These are the activations of a small network on made-up records, seen along a few directions, one row for each record.
After each row come some of the record's fields: BARO, NETUG, KIMO, TIV, KIB.
A field that a record lacks is left out.
Other fields move the rows too, some of them a lot.
In the rows, 500 means zero.
Strong random noise was added to every row along 2 fixed directions; ignore it. To show where, here is one row again and again, with new noise each time:
[598 454 362 381 665 428 410 508 482 473 461 654 507 461 474 500 481 474]
[657 497 340 330 706 429 388 554 402 493 462 654 519 484 414 514 481 478]
[506 409 400 472 624 423 446 411 624 430 464 681 480 414 590 510 484 465]
[653 521 346 347 734 422 390 520 430 477 468 688 509 470 447 554 486 475]

[538 417 515 469 425 550 462 386 609 479 498 645 484 389 606 441 479 443] | {BARO: kod, NETUG: gefu, KIMO: dopig, TIV: toman, KIB: punip}
[422 323 481 530 337 485 488 396 641 520 529 705 490 372 666 393 484 543] | {BARO: kod, NETUG: gefu, TIV: toman, KIB: punip}
[221 402 495 636 503 362 499 445 655 292 608 399 503 556 667 536 526 602] | {BARO: kod, NETUG: pilum, KIMO: dopig, TIV: turof, KIB: mor}
[349 419 436 503 436 461 501 417 635 438 484 595 465 467 751 466 556 547] | {BARO: kod, NETUG: gefu, TIV: toman, KIB: punip}
[614 532 607 353 388 649 487 566 447 590 493 415 523 426 438 440 495 474] | {BARO: sumu, NETUG: gefu, TIV: toman, KIB: liv}
[366 615 586 642 607 441 584 425 649 443 485 499 554 480 506 622 543 533] | {BARO: kod, NETUG: pilum, KIMO: tal, TIV: turof, KIB: mor}
[293 359 586 659 330 540 474 524 714 458 479 437 421 431 646 456 471 585] | {BARO: kod, NETUG: pilum, TIV: toman, KIB: liv}
[501 660 474 570 546 454 552 492 677 537 510 592 406 463 604 700 542 544] | {BARO: sumu, NETUG: pilum, TIV: toman, KIB: punip}
[486 534 690 737 395 474 562 408 713 427 354 473 483 471 661 558 514 542] | {BARO: kod, NETUG: gefu, TIV: turof, KIB: mor}
[286 360 597 602 429 463 523 333 814 411 583 536 422 444 695 529 422 500] | {BARO: sumu, NETUG: pilum, KIMO: dopig, TIV: toman, KIB: punip}
[491 518 560 463 634 504 582 581 491 367 600 232 552 590 431 545 519 450] | {BARO: sumu, NETUG: pilum, KIMO: tal, TIV: turof, KIB: mor}
[359 484 666 443 375 646 546 574 423 597 485 278 508 487 504 274 383 409] | {BARO: sumu, NETUG: gefu, TIV: turof, KIB: mor}
[514 316 430 487 330 488 528 539 443 577 495 416 615 512 543 346 498 497] | {BARO: kod, NETUG: gefu, KIMO: ladol, TIV: turof, KIB: mor}
[530 435 563 474 627 608 561 232 563 431 607 588 401 361 708 522 453 387] | {BARO: sumu, NETUG: gefu, KIMO: tal, TIV: sagom, KIB: punip}
[591 673 586 460 671 570 549 742 277 456 518 284 551 507 341 473 521 530] | {BARO: kod, NETUG: gefu, KIMO: tal, TIV: turof, KIB: mor}
[390 581 620 739 344 567 593 554 637 564 452 372 583 436 492 595 615 535] | {BARO: sumu, NETUG: gefu, KIMO: dopig, TIV: sagom, KIB: mor}
[449 479 561 677 330 473 523 713 572 585 501 288 575 589 312 436 645 600] | {BARO: sumu, NETUG: pilum, TIV: turof, KIB: mor}
[488 516 569 326 601 647 478 503 397 405 584 332 510 481 528 408 415 375] | {BARO: kod, NETUG: gefu, KIMO: tal, TIV: sagom, KIB: mor}
[671 427 306 370 447 564 414 327 424 617 438 848 429 383 540 515 393 363] | {BARO: sumu, NETUG: gefu, KIMO: ladol, TIV: toman, KIB: liv}
[658 600 363 339 629 510 501 443 386 487 521 677 383 481 526 576 469 395] | {BARO: kod, NETUG: pilum, KIMO: tal, TIV: toman, KIB: punip}
[678 582 422 396 630 494 431 465 438 489 608 559 427 484 491 573 521 493] | {BARO: sumu, NETUG: pilum, KIMO: dopig, TIV: sagom, KIB: punip}
[477 514 401 504 476 390 453 239 642 403 534 884 414 486 704 659 465 417] | {BARO: sumu, NETUG: pilum, KIMO: ladol, TIV: toman, KIB: liv}
[479 589 640 452 360 714 541 372 646 591 458 426 430 325 508 434 498 445] | {BARO: sumu, NETUG: gefu, TIV: toman, KIB: liv}
[591 668 543 540 641 573 418 598 391 570 592 432 579 519 392 634 488 575] | {BARO: sumu, NETUG: pilum, KIMO: dopig, TIV: turof, KIB: mor}
[497 550 495 421 644 517 553 499 396 394 519 301 492 517 471 456 498 501] | {BARO: kod, NETUG: gefu, KIMO: tal, TIV: turof, KIB: mor}
[641 331 325 516 335 477 356 478 456 649 486 715 415 509 446 434 508 506] | {BARO: sumu, NETUG: pilum, KIMO: dopig, TIV: toman, KIB: punip}
[611 684 586 461 314 677 613 542 484 705 348 378 503 474 432 399 435 506] | {BARO: kod, NETUG: gefu, TIV: sagom, KIB: mor}
[509 496 558 310 651 529 431 595 351 485 448 397 470 554 350 467 446 477] | {BARO: kod, NETUG: gefu, KIMO: tal, TIV: toman, KIB: punip}
[536 705 609 658 543 437 636 476 538 600 426 502 474 494 449 694 538 522] | {BARO: sumu, NETUG: gefu, KIMO: tal, TIV: turof, KIB: mor}
[604 640 504 441 604 541 524 397 595 601 460 552 433 397 587 604 517 478] | {BARO: kod, NETUG: gefu, TIV: sagom, KIB: punip}
[591 657 538 508 337 606 554 556 433 827 338 370 518 465 374 534 492 548] | {BARO: kod, NETUG: gefu, TIV: sagom, KIB: mor}
[660 549 471 311 441 534 446 651 233 595 430 309 540 543 276 366 406 399] | {BARO: sumu, NETUG: gefu, KIMO: ladol, TIV: turof, KIB: mor}
[644 554 305 472 542 491 363 676 366 586 463 738 507 519 346 617 495 469] | {BARO: sumu, NETUG: pilum, KIMO: ladol, TIV: toman, KIB: liv}
[561 593 630 495 522 633 536 528 543 590 408 531 555 483 467 646 524 443] | {BARO: sumu, NETUG: gefu, TIV: toman, KIB: liv}
[581 691 544 364 508 640 586 615 385 651 540 336 560 531 257 437 433 514] | {BARO: sumu, NETUG: pilum, TIV: sagom, KIB: mor}
[629 499 435 408 518 529 448 473 486 531 440 420 454 485 560 440 487 392] | {BARO: kod, NETUG: gefu, TIV: turof, KIB: liv}
[443 359 424 515 353 422 510 567 539 435 640 546 499 528 560 434 574 544] | {BARO: sumu, NETUG: pilum, KIMO: dopig, TIV: toman, KIB: punip}
[521 443 427 391 470 502 492 700 309 510 484 343 617 584 196 269 522 524] | {BARO: kod, NETUG: gefu, KIMO: tal, TIV: turof, KIB: mor}
[480 524 489 623 370 407 595 650 482 622 444 466 571 674 441 514 542 568] | {BARO: sumu, NETUG: pilum, TIV: turof, KIB: mor}
[504 504 446 665 463 479 465 568 483 495 463 468 512 454 476 519 620 573] | {BARO: kod, NETUG: gefu, KIMO: dopig, TIV: turof, KIB: mor}
[539 658 614 503 718 461 535 569 498 350 619 386 503 564 445 584 455 477] | {BARO: sumu, NETUG: pilum, KIMO: tal, TIV: turof, KIB: liv}
[393 301 399 539 297 519 504 434 528 537 500 573 541 400 605 268 417 489] | {BARO: kod, NETUG: gefu, KIMO: ladol, TIV: turof, KIB: mor}
[504 534 465 551 447 381 557 392 542 492 462 729 482 438 541 673 519 583] | {BARO: kod, NETUG: gefu, KIMO: ladol, TIV: toman, KIB: liv}
[592 490 467 617 502 336 467 779 379 482 495 337 584 654 255 502 642 700] | {BARO: kod, NETUG: pilum, KIMO: dopig, TIV: turof, KIB: liv}

Which values does each new row have?
[351 218 499 451 390 464 530 685 478 355 532 274 495 587 372 277 430 549] | {BARO: kod, NETUG: pilum, KIMO: tal, TIV: toman, KIB: punip}
[539 761 500 459 822 559 537 489 426 309 568 435 416 389 594 605 501 465] | {BARO: kod, NETUG: gefu, KIMO: tal, TIV: turof, KIB: mor}
[673 547 323 432 534 387 394 596 403 524 421 605 576 570 433 496 604 546] | {BARO: kod, NETUG: gefu, TIV: turof, KIB: mor}
[554 613 462 552 650 352 445 554 391 432 505 572 492 642 326 623 544 598] | {BARO: kod, NETUG: pilum, KIMO: tal, TIV: turof, KIB: mor}
[613 595 463 315 608 550 527 519 278 507 469 330 501 527 330 386 471 498] | {BARO: kod, NETUG: gefu, KIMO: tal, TIV: turof, KIB: mor}
[750 632 420 383 427 567 349 629 328 804 341 670 554 507 252 568 519 499] | {BARO: sumu, NETUG: gefu, TIV: toman, KIB: liv}
[402 528 458 555 562 373 496 456 667 370 520 615 540 502 552 695 538 587] | {BARO: kod, NETUG: pilum, KIMO: ladol, TIV: toman, KIB: liv}
[556 414 379 353 485 369 419 647 222 427 480 448 595 644 357 411 493 503] | {BARO: kod, NETUG: gefu, KIMO: ladol, TIV: turof, KIB: mor}
[518 733 568 559 435 545 494 326 593 679 362 579 500 484 557 658 560 512] | {BARO: kod, NETUG: gefu, TIV: sagom, KIB: mor}
[514 649 558 766 489 347 554 482 638 548 481 542 500 576 462 759 597 627] | {BARO: sumu, NETUG: pilum, KIMO: dopig, TIV: turof, KIB: mor}
[566 472 417 489 472 394 495 518 373 590 441 582 586 529 471 548 502 519] | {BARO: kod, NETUG: gefu, KIMO: ladol, TIV: turof, KIB: mor}
[452 573 427 418 717 507 442 353 463 358 673 576 437 472 611 556 520 375] | {BARO: sumu, NETUG: pilum, KIMO: tal, TIV: turof, KIB: mor}
[538 294 372 426 411 411 462 664 348 433 589 401 600 671 443 369 470 464] | {BARO: sumu, NETUG: pilum, KIMO: ladol, TIV: turof, KIB: mor}
[528 654 517 541 658 389 474 690 379 405 526 422 527 638 269 574 559 593] | {BARO: kod, NETUG: pilum, KIMO: tal, TIV: turof, KIB: mor}
[446 550 519 437 539 603 562 663 459 511 549 184 539 513 353 374 422 449] | {BARO: sumu, NETUG: pilum, KIMO: tal, TIV: turof, KIB: mor}
[555 526 499 588 443 562 415 527 428 559 518 485 490 443 540 498 516 463] | {BARO: sumu, NETUG: gefu, KIMO: dopig, TIV: turof, KIB: mor}
[344 442 639 636 400 474 627 563 737 476 540 208 622 470 489 491 499 532] | {BARO: sumu, NETUG: pilum, KIMO: ladol, TIV: turof, KIB: mor}
[511 629 574 656 463 513 496 595 586 547 519 412 546 558 397 556 633 569] | {BARO: sumu, NETUG: pilum, TIV: turof, KIB: mor}
[547 554 502 544 657 497 487 353 561 397 471 818 453 423 618 626 526 473] | {BARO: kod, NETUG: gefu, KIMO: tal, TIV: toman, KIB: punip}
[457 168 438 483 246 528 512 633 301 506 474 346 600 617 387 171 483 494] | {BARO: kod, NETUG: gefu, KIMO: tal, TIV: turof, KIB: mor}
[529 389 541 488 199 603 435 556 531 740 347 531 584 486 383 387 498 497] | {BARO: sumu, NETUG: gefu, TIV: toman, KIB: liv}
[413 544 469 580 590 347 494 745 559 344 561 348 591 566 523 602 598 613] | {BARO: kod, NETUG: pilum, TIV: turof, KIB: mor}
